[[-1.706 -2.796 -5.089 -3.525 -4.935  4.018  2.815 -2.417  1.232 -1.704
   6.812  2.115]
 [-5.457  0.294  6.325 -5.009 -4.400  3.473 -5.055 -0.685  5.742  0.942
  -1.737 -1.679]
 [-5.279  3.149  4.119 -5.990 -3.089  6.317 -6.728  3.389  2.499 -1.634
  -3.648  1.671]
 [-1.749 -5.403  1.256  1.514 -0.481 -3.704 -2.257  0.910 -1.638  0.392
  -0.157 -1.645]
 [-2.311 -2.042  0.765  0.087 -0.320  0.424 -2.460  2.783 -0.225 -1.103
  -1.500 -0.103]
 [ 4.556  2.071 -0.703  2.067  2.034  0.059  2.858  0.668  0.914  0.197
  -1.889  2.481]
 [ 0.092  1.091 -0.616 -1.024 -2.524  2.099  1.122 -0.154  0.150  0.876
   4.176 -0.656]]
-1.706

[[ 0.911 -0.886 -1.513 -0.076  0.316  0.965 -0.065  0.108  1.132 -4.951
  -6.128 -1.172  0.290  0.075]
 [-3.527  1.022  1.851  0.374 -3.383 -1.191 -3.205 -3.407 -3.624  5.055
   6.195 -2.724 -3.249 -3.180]
 [ 4.269 -1.425 -2.177 -1.505  3.483 -0.627  3.844  3.233  2.717 -5.026
  -6.003  3.175  3.650  2.872]
 [ 4.128 -4.433 -4.456 -5.109  4.288 -4.731  4.050  4.016  2.848 -0.473
   0.605  4.821  4.119  4.208]
 [ 0.752  2.352  1.896  3.424  0.368  4.339  0.561  0.073  1.934 -5.035
  -6.406 -1.339  0.285  0.094]
 [ 3.615 -3.559 -4.116 -3.919  3.730 -3.676  3.536  3.519  2.785 -4.717
  -4.383  3.929  3.509  3.491]
 [-3.699  2.472  3.633  2.463 -3.347  1.664 -3.381 -3.814 -2.894  4.035
   4.234 -3.845 -3.912 -4.074]
 [ 2.337 -3.831 -3.612 -3.334  3.175 -3.962  2.926  2.904  0.646  1.235
   2.956  3.994  3.137  3.064]
 [ 1.096  2.988  2.527  3.648  0.835  4.435  0.834  1.234  1.776 -4.927
  -5.352 -0.194  0.624  1.005]]
0.911

[[ 7.342 -3.035  0.052  3.747  1.232  5.666  0.074  6.493 -2.760  5.941
  -1.017 -0.532]
 [ 2.318  4.619  3.535 -4.460 -5.365  1.715  0.252  3.658  5.266  2.363
  -3.980  7.165]
 [ 1.960  4.284  3.235 -4.010 -4.754  1.463  0.299  3.180  4.856  2.036
  -3.458  6.496]
 [-7.461  4.921  1.241 -3.094 -0.079 -5.451  1.248 -6.459  4.585 -5.787
   2.596  1.902]
 [-7.304  4.709  1.145 -2.936  0.014 -5.337  1.209 -6.353  4.370 -5.676
   2.595  1.726]
 [-7.612  4.937  1.211 -3.125 -0.058 -5.567  1.244 -6.606  4.591 -5.913
   2.646  1.853]]
7.342

[[-5.965 -5.698  5.136 -5.934  5.400 -5.931 -5.771 -5.829  5.547  5.137
   5.958 -5.804  4.858 -5.748 -5.883  5.232]
 [-5.817 -5.759  5.160 -5.869  5.039 -5.792 -5.633 -5.695  5.339  4.929
   5.470 -5.624  4.763 -5.703 -5.803  5.183]
 [ 5.308  5.204 -5.226  5.399  5.536  5.200 -6.606  5.258  5.928 -5.089
   6.345 -6.629 -4.974  5.300  5.273 -5.357]
 [-5.977 -5.747  5.912 -5.883 -5.869 -5.827  7.184 -5.807 -6.026  5.825
  -6.294  7.038  5.605 -5.573 -5.942  5.987]
 [ 6.028  5.951 -5.927  6.044  5.619  5.968 -6.791  5.935  5.604 -5.896
   5.983 -6.798 -5.682  5.893  6.177 -6.068]]
-5.965

[[ 1.187  2.179 -2.668  1.198 -2.387 -1.279 -1.393  3.436  0.981 -2.919
  -2.424 -1.872]
 [ 0.419 -1.467 -1.874 -0.302  1.067  1.058  0.628 -0.283  0.830  5.459
   2.813 -1.603]
 [-1.062 -0.774  1.577 -0.245 -0.239  0.569  0.402  0.933  0.253 -3.316
   3.364 -0.945]
 [-0.299  1.970  0.727 -1.271  5.166  0.860  1.607 -4.033 -0.787 -0.873
   2.561  0.118]
 [ 0.889 -1.878 -0.708  1.844 -0.938 -1.632 -3.003  2.938  0.678  2.537
   3.968 -3.136]
 [-0.964 -0.845  1.736  1.420  0.449 -3.968  0.906  1.933 -0.061  5.293
  -0.605  2.062]
 [ 0.894  0.525  5.190  0.677 -1.218 -0.205  0.526  0.880  0.541 -2.113
  -2.084 -1.358]
 [ 0.107  1.317  1.195 -0.613  0.553 -3.195  0.641 -5.936 -1.359 -1.349
   0.526  0.352]
 [-0.276 -0.694 -6.800 -0.412 -0.100 -1.151 -0.619  3.072 -1.288 -2.857
   0.819 -0.468]]
1.187

[[-2.365 -0.941  1.692  7.406  7.265  7.337]
 [ 4.045 -4.577 -0.174  4.075  4.014  4.093]
 [-1.414  3.748 -1.071 -6.138 -5.981 -6.069]
 [ 4.628 -4.097 -1.532 -3.257 -3.053 -3.134]
 [ 3.564 -4.579  0.589  4.554  4.319  4.260]
 [-3.244  0.901  1.610  6.027  5.895  5.902]
 [ 4.278 -3.224 -1.373 -4.321 -4.182 -4.260]]
-2.365

[[ 3.718 -0.937 -1.717 -1.850  3.799 -3.171 -2.909 -3.605 -3.291 -2.013
  -2.222  4.000 -3.380  1.955 -1.739]
 [-3.703  3.375  3.926  4.288 -3.445 -2.775 -3.693 -3.290 -2.837  3.763
   3.966 -2.458 -3.252  2.545  3.741]
 [ 4.414 -1.341 -1.160 -1.726  3.558 -3.480 -3.481 -3.099 -2.901 -1.972
  -2.264  4.254 -3.436  1.240 -1.627]
 [-1.115 -1.465 -1.954 -2.340 -1.257  4.326  4.044  4.211  4.614 -1.835
  -0.985 -1.386  4.597 -4.187 -2.063]
 [-4.970  3.426  2.507  3.334 -4.944  1.579  1.722  2.060  1.780  2.218
   3.859 -4.163  2.368 -0.628  2.804]
 [ 4.054 -3.829 -3.890 -4.337  4.414  0.476  0.577  1.063  0.492 -4.048
  -5.680  3.178  2.377 -2.353 -4.470]
 [ 3.033  3.191  2.146  2.294  2.715 -4.785 -4.750 -4.615 -6.062  1.706
  -0.574  1.996 -5.506  4.540  1.642]
 [-4.431  0.310  0.900  1.000 -4.661  3.003  2.449  2.865  2.777  1.645
   2.416 -4.294  2.677 -2.175  1.487]]
3.718

[[-6.259  1.480  6.650  5.868  6.974 -6.202]
 [ 5.094  2.216 -6.871 -2.254 -5.521 -3.912]
 [ 5.978 -6.108  3.296 -6.961  6.186  6.082]
 [ 5.374 -2.478  4.532 -4.159  4.316 -6.772]
 [-2.259 -3.246  5.573  2.358  1.178 -1.118]
 [-5.527 -6.436  1.756  6.116 -6.905  6.885]
 [-2.730 -5.790  2.909 -2.542  4.422 -1.456]
 [-3.412  1.356 -4.471 -6.589 -2.218  3.724]]
-6.259
---
[[899 639 456 691 107]
 [829 591 459 636 177]
 [214 337 404 294 612]] -> 636

[[74  9 62 47]
 [46 61 48 78]
 [43 72 45 45]] -> 48

[[2 6 7 5 4]
 [5 3 2 4 4]
 [4 4 4 4 4]] -> 4

[[ 14  10  37 -36]
 [ -1  14  26 -19]
 [  1   7  18 -12]] -> 26

[[293 530 253 573 698]
 [208 777 519 551 910]
 [377 237 419 185 113]] -> 551

[[ 495 -231  763 -659  -24]
 [ 423  282  124  360  422]
 [ 126  357 -116  365  517]] -> 360

[[68 82 51 55 24 70]
 [60 88 64 56 28 69]
 [75 32 56 61 35 61]] -> 28

[[58 72 47 72 68 70]
 [69 59 80 58 59 21]
 [39 40 54 58 39 44]] -> 59
---
[[6217 1911 7073 6656 6951 5773 8595]
 [3082 2822 4622 7959 3169 3131 7196]
 [2944 4553 4008 8327 7101 3900 6476]] ans = 7196

[[754 392 563 984 562 660]
 [680 190 316 761 344 161]] ans = 660

[[6 6 8 4 7 5 5]
 [5 6 1 3 5 5 4]
 [4 6 7 7 3 6 5]] ans = 4

[[288 464 177 297]
 [697 651 325 268]
 [244 771 563 257]] ans = 268

[[177 213  51 145 173  92  48]
 [148 145  17 153  84 104 138]
 [125 140 120 161 116 160 133]] ans = 138

[[60 24 39 61 23]
 [22 76 41 55 57]
 [53 29 34 45 14]] ans = 57

[[100  84 116 203  51  81]
 [207 113  92  58 142 151]] ans = 81

[[ 40 193  41  23 217 158]
 [163  95  74 111 144  98]
 [152 157  83 100 202 116]] ans = 98

[[736 297 422 843]
 [727 823 631 976]
 [727 859  14 586]] ans = 976

[[-24  27 -15  -5  30 -14 -35]
 [-32 -35 -19 -28  -3  -8 -22]] ans = -35
---
[[-5.250  4.813  3.048  3.638 -7.059 -0.813]
 [ 2.597  5.879 -4.638  5.484 -0.974  6.261]] out 6.261, 5.879

[[-3.419  5.906 -4.654  2.249]
 [-4.428 -2.504  0.423  4.662]
 [ 3.036  1.645  3.960 -3.855]] out 5.906, 4.662

[[-4.007 -0.778 -3.843 -3.880  2.103 -2.987]
 [ 2.329 -2.525 -4.529  2.660  0.411 -1.939]
 [ 7.812 -5.853  3.387 -6.119  7.278  7.745]] out 7.812, 7.745

[-4.627 -2.905  4.021  0.892 -6.212  0.261] out 4.021, 0.892

[-3.985 -7.356  2.734 -1.063 -0.812 -3.364] out 2.734, -0.812

[[ 2.856  5.759  6.116 -3.384  5.948 -0.027]
 [-1.118 -7.285 -3.275  5.626 -4.443 -1.052]
 [ 2.513  5.786  5.884 -4.568  7.667  0.401]] out 7.667, 6.116

[[ 0.037  4.089  3.441  3.965  2.779 -0.005]
 [ 2.419 -1.922  0.484  5.469  8.203  5.175]
 [-1.064  1.191 -2.174  0.644 -1.830 -3.713]] out 8.203, 5.469

[-2.869 -0.480  0.103 -7.970 -1.173 -3.972] out 0.103, -0.480

[ 8.168 -4.155  0.515 -7.077  6.453  2.334] out 8.168, 6.453

[ 0.183  2.572 -4.674  5.683 -7.452  3.649  1.409] out 5.683, 3.649
